A small network was shown many inputs. Here are its activations along a few directions, one row for each input.
In each table, some parts of the input vary, and every possible input appears once, in random order.
A made-up example of a description, with smaller parts first: one of 2 separate values, together with either a single point or one of 9 places along a line or (one of 4 places along a line, together with one of 8 places around a ring).
Shared parts are said once, and a part with two or three values counts as separate values.
(in the rows, 128 means zero)

Other details of the inputs shift rows strongly along two fixed directions, in all tables alike. That doesn't count.

Table:
row 1: [ 64 104 146 130 101 145 134 194 129 134 127  34 141  97]
row 2: [114 157 141 160 110 168 135 194 194 114 113  68 129  85]
row 3: [187 128 134  99 129 112 140 107 138  95 121 245 127 132]
row 4: [143 129  95 163 190 111 122  95 110 114 138  84 146 164]
row 5: [117 151 120 160 102 158 138 199 170 128 128  59 115  78]
row 6: [141 127 117 147 161 122  69  63  94 128  95  94 137  95]
row 7: [137 116 101 108 137  87 161 109 109 131 161 233 110 152]
row 8: [135 126 112 135 171 110 110  79 101 127 129  67 142 175]
row 9: [110 133 146  94  63 155 182 208 191 115 125 211 108  81]
row 10: [143 134 131 174 188 123 119  89  69  97 136 100 125  88]
row 11: [156 148 111 139 166 129  98  75  98 133 134  73 107 142]
row 12: [101 137 109 111 103 174 144 186 153 126 104  30 118 110]
row 13: [150 116 139  85 104 135 121  85  98 155 146 221 100 143]
row 14: [134 138 114 147 164  99 102  80 102 143 140  73 128 166]
row 15: [112 126 125  94  56 146 186 214 167 129 140 202  93  75]
row 16: [118 135 112 147 165 116 110  73  87 144 114  78 146 175]
row 17: [106 140 147 131  85 129 123 193 191 126  88  47 161 129]
row 18: [143 138 141 156 151  94  93  77 109 142 143  77 135 155]
row 19: [126 111 162  93 110 114 121  84 126 151 137 230 135 173]
row 20: [167 159 146 149 150 131  81  71 118 124  84  95 149 146]
row 21: [142 140  97 174 184  99 114  96 112 131 149  90 131 155]
row 22: [109 148 137 133  82 158 127 184 161 140 119  41 111  89]
row 23: [138 105 100  97 144  98 169 109 108 115 150 227 124 160]
row 24: [144 122 149 118 132  91 148 102 140 116 149 247 132 146]
row 25: [109 140  92 139 122 175 156 201 162 113 114  48 122  99]
row 26: [194 112 131  91 133 130 124 111 147 100 133 234 129 148]
row 27: [158 156  96 164 188 123 133  86  96  99 120  95 123 124]
row 28: [166 110  96  91 142 134 142 109 115 127 167 223  92 144]
row 29: [ 67  82 134  92  74 132 192 224 136 122 149 195 123  83]
row 30: [148 147 144 184 178 104 101  88 142 115 137 104 154 150]
row 31: [159 127  99 100 139 117 157 105 105 121 155 234  89 128]
row 32: [172 101 133  99 132 100 128 115 151 110 139 233 149 172]
row 33: [ 71  82 145  58  54 185 162 201 118 148 130 178 105  85]
row 34: [ 70 146 139 152  75 134 131 183 151 168 110  52 136 113]
row 35: [ 63 105 114  68  46 144 172 203 151 176 131 180 109 137]
row 36: [ 94 118 127 149 122 175 141 205 134 112 130  52 124  63]
row 37: [ 91 107 148  67  36 140 155 205 185 150  97 191 146 141]
row 38: [162 155 159 148 160 133  85  67 129 118 122  87 130 137]
row 39: [186 109 148  63 113 129 113  95 139 113 123 216 125 159]
row 40: [119 116 119 155 159  92  73  68  98 138 101  94 158 119]
row 41: [141 116 112  75 117 140 130  87  91 157 143 217  92 154]
row 42: [103 112 147 157 165 116  96  77  59 143 131  82 149 138]
row 43: [ 84 146 108 123  97 180 144 180 139 143  89  42 122 109]
row 44: [ 90 164 157 144  84 174 123 173 171 144  89  61 130  96]
row 45: [142 115 145 138 172 140  92  78  69 116 139  71 124 115]
row 46: [144 157 126 193 167  77 120  89 109 123 140 106 137 128]
row 47: [163 159 134 183 170  78 112  94 135  99 103 112 166 143]
row 48: [ 95 140 123 168 101 128 142 204 174 138 134  58 135 102]
row 49: [131  66 132  98 148 115 139 116  90 119 178 221 129 140]
row 50: [140 144 161 156 159 103  89  72 133 128 128  86 150 161]
Description of these inputs: one of 2 separate values, together with either a single point or (one of 4 places along a line, together with either a single point or one of 5 places along a line).
The inputs of row 23 and row 27 match in every part but the choice among 2 separate values. If row 4 is changed in the same way as row 23 into row 27, which row does it become?
Answer: row 25
The inputs of row 37 and row 20 match in every part but the choice among 2 separate values. If row 18 is changed in the same way as row 37 into row 20, which row does it become?
Answer: row 22
Change only the place on the line of 5 in row 34. List by row number the other rows that result.
Answer: row 16, row 19, row 35, row 37
Change only the choice among 2 separate values in row 46. List by row number the other rows that result.
Answer: row 15
Change only the choice among 2 separate values in row 30. List by row number the other rows that result.
Answer: row 2
